A small network was shown many inputs. Here are its activations along a few directions, one row for each input.
In each table, some parts of the input vary, and every possible input appears once, in random order.
A made-up example of a description, with smaller parts first: values(3) and (point or ring(9) or (line(6) and ring(8))).
Shared parts are said once, and a part with two or three values counts as separate values.
(in the rows, 128 means zero)

Other details of the inputs shift rows strongly along two fixed directions, in all tables alike. That doesn't count.

Table:
r1: [127 118 119 111 123 144 131 135 139 129 144 120 121]
r2: [171  96  84  85 116 191 164 155 198 184 214 134 122]
r3: [102 147 158 151 136  95 100 111  86  95  74 124 131]
r4: [115 139 138 101 132 119 121 104 134 128 118 113 117]
r5: [ 79 146 179 176 136  83  82 111  65  74  46 111 130]
r6: [108 161 149  65 156  99 133  50 129 130  92 105 112]
r7: [168 104  95 174 116 153 164 176 171 168 196 158 148]
r8: [121 129 140 221 132  96 122 152  94  99 109 144 152]
r9: [114 136 139 128 127 114 113 120 108 110 106 121 124]
r10: [151 104 106 128 118 164 140 163 149 145 168 135 129]
r11: [119 115 135 172 110 128 100 166 102 102 119 130 133]
r12: [152  90 101 171  97 169 123 206 126 126 167 148 140]
r13: [148 130 105  71 131 145 153 112 156 157 156 133 119]
r14: [140 138 110  39 137 143 158  83 177 167 157 113 108]
r15: [117 147 143 178 147  83 135 110 102 108  98 135 144]
r16: [117 116 132 161 115 128 107 159  99  99 115 127 132]
r17: [162 117 102 157 128 138 162 150 167 163 183 152 143]
r18: [162 129  98  39 139 161 172  98 196 189 185 127 113]
r19: [131  96 120 171 113 156 118 181 120 113 144 129 134]
r20: [154 153 109  78 155 113 184  67 179 178 160 136 128]
r21: [149  98 107 162 102 161 121 193 131 131 163 147 137]
r22: [117 115 138 188 108 125  96 175  88  98 105 139 140]
r23: [131  94 121 189  95 153 105 201 113 112 143 139 138]
r24: [105 116 143 177 115 124  95 161  93  88 104 119 132]
r25: [156 103  97 129 108 166 138 174 149 147 175 144 131]
r26: [101 169 161  82 156  88 122  52 116 126  73 110 116]
r27: [128 123 128 144 123 132 121 143 116 118 123 134 133]
r28: [ 94 138 164 170 133  98  90 123  82  85  73 115 130]
r29: [127 174 133  16 162 103 158  23 156 160 109 112 107]
r30: [105 163 148  79 146  92 122  62 112 116  83 109 115]
r31: [142  90 110 188 103 162 119 205 114 113 153 146 143]
r32: [139 122 112  77 122 152 145 119 171 161 163 121 116]
r33: [127 122 129 134 131 135 126 138 120 120 126 126 127]
r34: [ 79 168 183 143 153  66  89  75  68  80  35 109 125]
r35: [122 176 139  23 158 100 152  26 155 163 104 115 110]
Each input here is: line(5) and (point or ring(6)).
The inputs of r27 and r31 match in every part but the line(5) part. If r8 is changed in the same way as r27 into r31, which row does it become? -> r15
Which other rows agree with r17 in the line(5) part? List them by row number. -> r3, r4, r11, r21, r28, r34

Table:
r36: [ 91 114 159 137 138 131 119 117 111 110  78 100 117]
r37: [115 118 122  63 141 147 157  90 170 152 136  99 115]
r38: [149 140 117 119 175 125 171  89 136 133 130 133 135]
r39: [110 157 130 107 125  79 156  72 150 138 128 120 130]
r40: [100 143 171 169 123 107  75 119 109 110  77 123 127]
r41: [102 112 114 127 114 122 137 127 136 111 142  96 118]
r42: [132 161 160 153 154  99 115 114 110 138  91 144 139]
r43: [107 126 158 113 145 151  87 128 106  98  93  99 102]
r44: [119 120 124 106 124 133 104 136 128  92 148  94 105]
r45: [177 105  78 134 148 161 188 145 164 150 198 147 136]
r46: [152 106 101 135  89 148 126 161 184 162 202 133 127]
r47: [ 86 150 169  90 161 108  80  81  92  81  61  84 106]
r48: [131  81 119 242  86 158 120 225 125 120 149 153 158]
r49: [123 128 126 135 115 122 152 122 156 151 148 136 135]
r50: [ 88 132 138  94 137 115 138  84 134 124 110  95 106]
r51: [146 127  99 182 142 116 161 145 112 101 156 135 142]
r52: [135 189 151  65 176  77 144  37 146 165 103 134 129]
r53: [114 161 125  86 109  80 107 101  64  86  72 138 124]
r54: [124 113 137 183  99 136  92 169 131 128 139 134 129]
r55: [160 141 103  20 118 163 149 108 131 172 126 150 120]
r56: [150 148 116 139 131  89 140 120 140 143 157 145 131]
r57: [124  91 160 223  97 156  74 205 111 119 119 139 152]
r58: [133 138 130  86 135 138 169  87 178 189 138 132 125]
r59: [163 159 115  71 150 111 163  85 178 183 170 148 127]
r60: [ 85 153 159 161 108  75  68 133   6  47  21 143 135]
r61: [169 109  80  82  91 184 136 180 129 155 162 164 138]
r62: [144  91 132 240 147 149 135 198  82  91 122 149 167]
r63: [155  72  94 121 106 205 120 204 164 133 210 120 109]
The inputs of r44 and r47 match in every part but one. If r51 is changed in the same way as r44 into r47, which row does it become? -> r38
What is each input in this table made of? -> line(4) and (point or line(6))
Change only the line(6) part in r54. List by row number the other rows that result. -> r45, r49, r50, r59, r63

Table:
r64: [115 134 153  74 155 151 110 105  98 117  74 112 114]
r65: [ 99 127 141 132 110 119 108 126 113 113 104 117 125]
r66: [ 99 138 156 148 127 100  81 122  92  86  91 112 119]
r67: [160 124  98  91 153 149 184 105 178 171 176 134 129]
r68: [150 110 133  92 123 185  98 165 136 150 139 133 117]
r69: [128 134 133 161 150 113 139 114 104 108 103 132 141]
r70: [119 140 134 126 121 111  98 133 105 101 114 126 121]
r71: [ 97 150 164 105 143 102  95  80 121 104  96  93 109]
r72: [111 180 155  81 155  75 145  26 132 149  75 125 127]
r73: [170 130  86  85 146 148 190 115 172 170 181 147 132]
r74: [122 151 143  92 147 113 158  63 173 171 126 117 125]
r75: [140 132 101  52 108 146 153 112 170 168 160 131 117]
r76: [137 165 142 101 157  94 133  64 139 144 113 130 125]
r77: [110 126 151 183 154 111 129 119 108  99  98 115 137]
r78: [134 113 122 215  99 129 124 194 106 120 131 162 157]
r79: [165 143  96  72 123 132 178 102 171 191 164 159 132]
r80: [101 159 160 145 142  81 128  80 111 125  77 129 136]
r81: [128 109 115 126  95 152 120 151 137 135 142 130 128]
r82: [ 68 123 177 195 109 102  72 141  74  68  60 102 131]
r83: [149 120 106 116 106 140 114 159 124 126 154 141 123]
r84: [156 118 113 144 134 139 148 150 172 163 186 138 131]
r85: [ 80 164 159  69 137  82 123  54 126 126  80  94 107]
r86: [118 112 140 188 105 128  74 177  86  81 111 126 132]
r87: [105 136 136  99 145 117 127  94 111 102 102 103 117]
r88: [132 111 122 174 114 134 146 162 151 153 157 141 141]
r89: [125  77 109 187 105 166 122 212 118  99 163 120 131]
r90: [142 103  99 111 118 164 138 147 137 123 155 121 124]
r91: [117 131 138 164 154 105 144 122 115 113 115 121 135]
r92: [ 99 158 171  47 142 127 102  69 110 141  53 114 111]
r93: [149 113 127 164 133 145 131 150 165 150 171 132 135]
r94: [136 128 106  83 100 138 137 130 137 147 142 139 122]
r95: [110 104 140 198 105 128  82 194  99  86 131 118 128]
r96: [135 142 122 147 143 103 145 120  92 109 104 146 141]
r97: [154 115 115 208 111 126 113 196  99 113 144 166 151]
r98: [141 105  95 120 115 160 141 167 129 118 159 131 127]
r99: [165 134 111  97 144 138 157 108 185 179 182 141 125]
r100: [173 124  97 133 125 144 151 156 163 162 187 159 139]
r101: [120 101 124 133 126 156 127 144 134 110 141 102 120]
r102: [134 110 103 133 113 142 127 163  98 100 131 135 129]
The inputs of r78 and r73 match in every part but one. If r81 is changed in the same way as r78 into r73, which row does it become? -> r90
What is each input in this table made of? -> values(3) and (point or (values(2) and line(6)))
Change only the values(2) part in r67. List by row number the other rows that result. -> r87
Which other rows agree with r70 in the values(3) part? List them by row number. -> r66, r68, r71, r76, r83, r84, r86, r93, r95, r97, r99, r100
Change only the values(2) part in r96. List by row number the other rows that result. -> r102
Change only the line(6) part in r78. List by row number the other rows that result. -> r72, r74, r79, r80, r88
